Here are a small network's activations along a few directions, averaged over the inputs that share one value of a field.
Values that are neighbours, or in one group, have similar rows; names and order tell nothing.
Strong random noise was added to every row along 3 fixed directions; ignore it. To show where, here is one row again and again, with new noise each time:
[  84   53   38  -56 -133  -85  -47   10   81  232  -14   21 -159  229
   98   10  114]
[ 156   95   13  -91   36 -101  -64   -3   28  -61   88   51   25   -7
 -214  239    0]
[ -12   30  -41  -57  -34  -54  -86    4  136  132 -146  -94 -100  103
  139  163   72]
[ 208   86  130 -105  -88 -157  -27   32  -83  182  118  138 -162  151
  -37 -109  104]
[ 125   88  -11  -79   26  -82  -69   -9   72  -53   57   22   29   12
 -185  275    1]


Values of E:
e8: [  69  -92  344  -70  -60  -13   87  -32  -61  123  299   91  -78  172
   87 -217  -23]
e1: [-196   24   26 -114   60  166   38   13 -187 -163  325  160  -77 -151
 -380 -105  -54]
e3: [-296  -76 -103  -70  315  292   22  219 -169 -170 -175 -124   -6 -429
  184  -39  -29]
e7: [  -5  -76   89  129 -128  -65  -66 -100  203   87   37 -138  -13  145
   58  170   84]
e5: [ -54  -26 -335  250 -224  126  116  -74  198   64  -28   18  235  188
  -26   18 -118]
e6: [ -29 -172    0  148  134   84  192   -3 -195 -277  212   72  133 -225
  -55  -96 -198]
e4: [ -92    3 -142    3   60  103  -85  -57  377 -299  -33 -144  318  -13
 -161  758  -77]
e2: [ 149   48  134   78  -81 -217   11   71 -341  279 -341   42 -217   47
  371 -809  190]
e9: [ 235  147  -52  115 -193   26  106 -145   40  -65  207  254  211  193
 -481 -172  -71]
E is arranged as 3 separate groups.
Q: List the group mates of e1, in the order listed.
A: e3, e6
Q: List the group mates of e9, in the order listed.
A: e5, e2

Values of B:
b1: [ 105  -10  567 -215 -136   25  -91  251 -306  274  104  -41 -507  102
  494 -564  247]
b15: [  49  177   56 -346  404 -261 -234  -27 -315 -115 -495 -358  -65 -508
  -32   71  -45]
b4: [ 426  371  -64   -5 -307  104  216  -92 -148  142  489  406   90  362
 -783 -366 -103]
b16: [ 227 -126  447 -346  606 -378 -299    9 -104 -552   18  -12  266 -860
  -46  461 -358]
b3: [-219 -138 -529   14   97  -92 -204  -27   45 -114 -520 -199  194 -228
   36  -15 -219]
b8: [-191 -299  -70  222 -328  268  319  125  215  258  129  262  -91  686
  367 -388  121]
b14: [-591 -258  -27 -225  467  -14   43   49 -211 -218 -309 -163 -141 -800
  848 -388 -107]
b6: [ 258  189  -78   49  126  -56  -36 -119   97 -123 -388 -226   58 -120
  -97  183  245]
b10: [ -44    9 -370  455 -439   91    1 -203  589  163 -574 -498  223  431
  484  531   36]
b13: [-499 -129 -226  131   53  262  -47  297 -146  330 -756 -302 -224 -150
  615 -414  160]
b12: [ 217    9 -407  295 -235 -164   11 -149  351 -361  210  117  617  302
 -630  433 -228]
b9: [-153   -8  -85  442    8  224  201  161 -169   47  178  136  -59 -159
  -10 -389  148]
b2: [-361 -192  -89  221   18  146  -98 -109  524  -23 -258 -528 -153  386
  373  879   53]
b11: [-147  -31  -61 -260 -227  339  109   89  120  139  265   93 -100  223
   31  177  -85]
b5: [-144  -93  231 -211  101   86   50  -65 -126  123  363  166 -203  -59
 -177  -52  227]
b7: [-167   79  236 -245  272 -410 -285  -70 -139  374 -369  -98 -367 -192
  593 -196   40]
B is arranged as a ring.
Q: Going along B from b16 by way of its neighbour b7, in what order are b1, b4, b3, b14, b2 met?
A: b3, b4, b14, b1, b2
Q: Which values are neighbours of b9? Give them in the order they are listed.
A: b8, b13
Q: Which values are neighbours of b6? Give them in the order they are listed.
A: b15, b10

Values of T:
t1: [ -41 -179   82   80 -333 -128  -15 -171  246  246   25 -283  -65  353
  400  166   21]
t15: [-269 -119  116  -95  160    1 -171  -96   81  -22  148   28 -118 -151
 -110  234  -60]
t13: [ 126   24  470  -60 -145   24  102  176 -287  301  389  162 -460  115
  112 -716  161]
t9: [  25   45  273 -142  101  169  331  157 -299 -249  126  270  -78  -16
   13 -411   42]
t2: [  52  211 -264  577 -279   10  127 -168  275  -94  164   62  403  336
 -623  212  -29]
t3: [-108  -51   58   25   78 -304 -271   49   89 -128 -575 -268 -185 -119
  286  416  113]
t7: [ -62   38 -144   85 -339  116   -5   -1 -338  589 -114   13 -368  330
  336 -856  406]
t12: [ -55   29 -166 -216  163   -3   34 -228  467 -486  305  -88  373  -90
 -541  940 -381]
t10: [-242 -140 -329 -136  250  138   48   60 -137 -231 -154   -4   78 -178
  159 -122 -186]
t6: [ 373  112  -59   11 -102   28  -55  -96  466 -289   29 -166  296  154
 -312  647  168]
t5: [ 394 -100   55  194 -300  286  335   64 -123  133  735  515  139  330
 -338 -175 -142]
t14: [ 415  246   47   91   18  -87 -103   41  352  170  129   65  189  179
 -247  441   11]
t4: [ 170   21  206 -217  131   75    4   21 -126  -13  494  147    0   -7
 -469  167   40]
t8: [ 112   58  -79  -62  362 -404 -164  -37 -322 -209 -499   10  182 -674
  -61 -237 -240]
t11: [-452    7 -256   31 -190  193  -35   77  -12  150 -333   -4  -27   28
  389 -248   -4]
T is arranged as a ring.
Q: Which values are neighbours of t4? Give them in the order they are listed.
A: t15, t13
Q: Which values are neighbours of t5? Give them in the order they are listed.
A: t9, t10
Q: Which values are neighbours of t14? Give them in the order they are listed.
A: t6, t8
Q: Which values are neighbours of t7? Give them in the order they are listed.
A: t2, t11

Values of W:
w9: [ 282   39    2  357 -147 -190   86   78 -374  -83  -29  362  357 -154
 -154 -191   42]
w6: [ 102  -20  189 -377   33 -159 -112   29  -32  205  236  101 -401  276
  395 -199   91]
w10: [ 350   27  313   28  254 -139 -142  -14   51 -336   45 -153  247 -344
 -347  676 -221]
w5: [ 374  -30  173  -26  343 -604   77 -211 -733  -98  -65  232  148 -487
 -149 -664   -9]
w2: [-523 -274 -367  107  -96  302   50 -102  300 -122   10  -37   54   24
  257  -96 -173]
w8: [ 167  135  225   81 -166 -248 -168  205   49  342 -234  -94 -377  339
  201  -74  252]
w12: [-266  126 -472   63  418  199  -90  125  -73 -336 -378 -155  244 -429
  -88   71 -109]
w11: [-570 -231  163 -264  270  248 -191  146 -163  332 -445 -434 -493 -395
  975 -231  192]
w7: [-131 -288   73  -21  289  157  161  137 -212 -362  147   33  -85 -355
  179 -161 -115]
w13: [ 351   98  286 -210  171 -255  140  -87  258 -253  203  -68  -15  -91
  -94  257 -194]
w3: [ 106  -32  421 -350   42 -141   24   90 -327  192  415  334 -356 -187
 -194 -318   63]
w1: [ 263   31 -301  267 -191  281   92   41  -41   14    2   91  244  407
 -475   92   20]
w15: [ -23  238 -207   33  188 -177 -296 -107  230 -280 -260 -272  188 -142
 -403  487 -101]
w4: [-542  -67 -325   38   87  519  158   75  500 -416 -106 -474  256    6
  261  895  110]
w14: [-194  133  -83  -45 -118  127  189   77 -292  253  -44  267 -144  -61
  131 -572 -125]
w16: [-127  -55 -109 -105  -76 -222 -286 -253    1  155 -479 -292  147 -223
   24  -65   20]
W is arranged as a ring.
Q: Going along W from w9 by way of its neighbour w1, in what order are w7, w13, w3, w4, w16 met?
A: w7, w4, w3, w13, w16
Q: Which values are neighbours of w8? Give them in the order they are listed.
A: w10, w15
Q: Which values are neighbours of w14? Give them in the order they are listed.
A: w2, w12
